A small network was trained on invented records. Each row is its activation on one of them, seen along a few directions.
Here are examples, each followed by its value of one field, GEZA.
The largest differences between rows may come from other fields.
In the rows, zero is written as 500.
Random noise pushes rows far along 10 fixed directions. That doesn't count. These rows show it; they differ only by the noise:
[481 558 648 387 399 570 481 349 623 462 454 544 312 412 574 446 331 536
 527 307 510 291 385 431 465 286 714 440 613 681]
[460 444 598 424 497 617 684 393 577 417 426 563 732 490 530 494 490 596
 443 467 538 579 624 414 652 574 621 368 534 490]
[616 525 589 568 489 343 460 579 339 416 561 498 484 554 616 403 375 538
 487 448 444 492 466 405 539 414 380 510 299 618]
[410 479 435 644 549 375 339 487 431 604 540 505 482 549 377 373 413 567
 507 634 533 524 533 670 339 501 563 508 344 420]
[482 499 519 570 404 574 445 433 473 514 437 588 401 530 516 493 381 578
 502 521 489 435 372 576 423 484 618 438 498 506]
[538 513 584 375 423 445 581 520 553 378 332 509 404 390 471 409 563 522
 624 540 392 355 481 575 386 469 475 540 521 438]
[459 470 420 436 499 529 491 339 673 427 418 473 445 330 389 486 591 434
 604 446 506 427 428 545 381 609 453 461 732 391]
[495 508 489 498 459 603 441 480 513 525 547 458 593 512 469 453 568 460
 502 575 544 561 481 607 380 478 510 525 498 363]
[545 555 537 648 485 449 372 593 515 579 732 478 572 546 624 551 611 390
 328 333 557 450 478 336 462 432 516 639 477 356]
[535 453 546 451 397 757 584 543 424 465 573 488 741 630 553 467 503 555
 447 702 498 688 585 587 545 509 553 479 353 481]
[493 564 451 538 600 467 290 276 514 555 543 419 532 455 464 401 362 453
 535 369 662 575 345 529 390 371 427 333 559 551]
[503 414 370 474 508 340 441 591 531 417 625 392 354 429 382 374 522 474
 603 662 345 406 617 584 373 587 379 637 376 569]

[603 455 539 483 401 688 509 731 436 566 545 458 678 634 534 539 665 490
 444 775 459 536 544 654 450 382 456 551 339 427] -> movit
[454 430 370 612 627 315 334 502 481 554 752 451 443 542 489 435 280 545
 423 496 484 493 604 417 503 497 508 481 306 745] -> pabo
[461 417 310 817 688 419 419 314 304 506 534 604 664 555 496 545 376 505
 448 359 591 783 425 327 714 842 273 320 551 421] -> pipez
[494 484 397 549 456 716 336 379 415 576 611 448 498 631 464 458 257 499
 498 587 563 714 368 665 483 437 516 364 432 697] -> lelem
[508 505 545 484 290 657 540 530 602 453 438 604 279 511 560 645 582 475
 489 469 402 286 381 463 456 552 623 602 706 445] -> kuda
[573 440 472 573 478 623 497 532 462 514 465 503 624 597 552 613 481 541
 439 592 488 594 464 463 559 497 467 353 430 581] -> kifol
[503 524 558 547 525 442 577 528 484 500 337 562 514 512 503 483 485 570
 520 482 498 461 501 502 500 523 532 419 478 482] -> zivez
[650 624 312 499 628 413 444 550 443 544 532 404 735 507 623 582 602 412
 452 499 486 606 471 427 528 480 233 424 453 444] -> pipez
[423 442 448 446 526 484 434 430 651 492 742 393 407 388 450 445 547 319
 519 382 538 486 518 357 504 525 479 622 615 596] -> zol
[486 466 453 485 606 543 539 402 646 587 536 494 644 509 552 603 439 572
 341 469 558 532 643 391 635 539 645 323 528 661] -> nagep
[565 472 623 431 347 622 568 610 420 323 704 482 446 566 594 469 536 377
 499 467 427 520 564 359 613 512 487 769 513 549] -> kuda
[469 568 599 589 512 525 417 426 487 577 603 547 519 546 606 561 374 467
 375 250 619 482 454 328 588 426 692 493 562 531] -> zivez
[486 427 567 487 503 503 533 578 498 430 563 423 592 491 426 408 590 462
 546 574 491 579 655 477 533 453 469 592 404 496] -> kifol
[437 414 543 527 541 387 458 513 379 482 293 523 508 500 271 292 538 548
 703 737 527 651 522 778 348 530 361 519 371 331] -> pumi
[573 512 486 460 486 515 562 515 424 457 435 540 502 500 484 494 460 545
 536 549 485 546 449 504 523 529 450 437 492 494] -> tum
[582 581 526 380 658 392 605 555 537 589 366 440 820 545 595 507 552 583
 393 542 481 545 695 416 594 386 462 297 338 522] -> pipez
[582 476 525 403 493 518 471 549 382 368 669 401 485 568 521 364 411 454
 594 599 454 636 547 492 543 423 313 571 361 710] -> kuda
[529 620 483 291 492 595 534 403 599 497 431 454 486 418 530 512 373 521
 518 455 547 478 456 481 522 345 567 287 593 644] -> tum
[345 418 426 603 505 540 452 335 465 543 451 595 407 474 312 454 456 528
 597 582 560 587 469 684 390 637 562 472 571 385] -> nobo
[558 508 334 627 563 509 395 573 380 589 566 496 699 674 601 587 391 606
 348 694 492 658 468 584 488 519 440 283 286 556] -> pabo
[528 398 409 511 360 542 653 447 450 291 425 637 296 438 543 642 399 544
 572 468 355 433 443 419 651 761 455 511 608 626] -> nobo
[554 567 528 487 495 330 541 432 615 477 232 589 279 376 517 597 496 553
 553 352 436 226 363 457 425 450 472 347 607 552] -> nobo
[332 490 658 452 419 578 480 429 478 505 496 553 452 481 397 296 415 519
 552 523 575 497 582 640 384 403 799 656 505 363] -> pabo
[579 585 540 533 563 337 487 610 622 599 482 520 505 497 646 676 566 498
 353 324 465 291 499 298 510 426 548 458 490 512] -> zivez
[379 478 424 482 680 356 462 344 707 586 563 451 488 393 430 460 379 577
 452 415 575 449 702 425 559 473 647 362 540 725] -> nagep
[615 572 821 322 471 499 607 523 355 336 507 462 577 464 600 245 458 483
 598 436 541 633 562 451 620 266 445 616 400 571] -> nagep
[490 577 355 630 642 359 413 439 446 643 415 496 575 534 460 587 435 593
 388 554 533 518 444 573 449 547 478 347 444 429] -> movit
[410 424 692 646 564 398 542 479 403 514 451 655 585 575 523 449 315 663
 423 393 573 566 606 320 690 430 690 423 363 583] -> kifol
[487 381 616 642 439 522 438 511 334 454 620 574 460 624 527 425 340 528
 476 460 537 608 504 410 643 495 517 556 359 662] -> pumi
[437 488 465 619 518 527 328 409 469 570 599 504 411 512 456 466 481 407
 519 389 625 540 381 519 413 492 506 578 577 379] -> torun
[459 396 592 460 415 782 509 353 488 405 564 506 594 518 448 421 488 457
 586 498 615 729 456 513 610 515 467 483 576 545] -> pumi
[429 553 490 478 568 397 426 456 766 661 574 427 509 405 476 540 670 399
 424 370 579 368 500 393 415 396 573 491 600 451] -> zol
[469 465 368 625 639 396 505 534 619 601 522 485 678 530 470 592 618 496
 365 455 506 591 578 440 531 619 422 372 507 427] -> lelem
[468 417 390 555 632 379 586 498 480 439 584 461 580 471 425 486 487 454
 536 554 474 569 598 501 590 683 411 529 509 473] -> movit
[540 480 410 385 441 574 493 521 642 498 436 438 377 435 445 532 655 465
 610 613 416 376 436 630 344 495 417 525 555 455] -> torun
[553 610 488 551 501 571 383 391 436 585 421 534 444 522 526 497 393 511
 493 393 628 526 232 526 419 345 477 272 594 539] -> tum
[564 558 718 462 460 243 606 604 377 419 229 592 401 515 510 347 376 665
 582 512 356 410 510 565 531 354 498 473 283 574] -> lelem
[475 432 543 353 452 652 608 400 547 423 507 449 600 471 489 446 508 449
 529 534 528 619 524 466 595 543 507 443 560 603] -> zol
[475 445 287 343 620 636 419 432 616 531 719 277 692 504 450 488 563 399
 491 621 585 702 623 580 497 480 405 400 501 596] -> torun

Which value of GEZA does each new row have?
[647 619 640 379 536 413 542 564 543 401 370 429 545 371 579 421 723 365
 568 381 537 481 449 470 430 343 295 512 600 380] -> nagep
[520 509 595 389 396 581 515 429 512 402 454 524 344 451 491 398 376 508
 621 429 445 489 387 545 521 382 503 490 539 661] -> lelem
[540 567 628 358 360 661 419 512 377 483 618 414 394 528 495 336 442 393
 604 564 535 553 456 661 348 228 529 672 423 554] -> nobo
[466 443 527 630 517 330 451 605 647 610 469 552 469 519 506 589 622 543
 390 409 525 340 553 378 482 476 530 497 473 483] -> pumi
[466 514 604 380 520 581 552 369 490 479 383 527 535 503 478 409 316 635
 590 533 537 554 497 570 557 396 604 322 449 679] -> zivez
[481 477 414 624 488 587 388 429 477 572 592 536 411 582 545 609 299 527
 427 457 518 490 412 455 546 569 616 402 507 658] -> zivez
[531 425 419 558 520 492 542 478 393 432 485 496 581 560 484 498 476 548
 518 574 470 621 519 510 597 676 364 445 428 496] -> torun
[544 482 389 599 538 349 495 432 468 431 486 530 317 435 529 519 315 567
 534 437 429 440 453 404 569 624 429 470 537 689] -> nagep
[579 588 488 459 392 673 352 489 491 546 521 407 391 531 534 482 541 387
 567 518 552 468 289 643 323 310 454 530 533 464] -> torun
[518 471 469 410 435 749 572 575 439 500 650 449 712 566 432 473 651 437
 481 696 548 715 600 605 494 550 522 616 477 329] -> tum
[425 359 654 460 469 557 620 401 478 383 387 582 549 502 420 388 450 595
 591 527 513 605 592 509 640 527 541 436 460 604] -> pumi
[393 392 374 546 592 369 443 339 649 512 586 478 388 393 411 508 451 439
 496 370 527 446 494 351 553 655 492 429 629 654] -> zol
[495 460 376 632 405 437 448 557 524 435 584 541 197 447 505 554 519 414
 528 393 410 286 408 407 464 659 496 732 609 461] -> torun
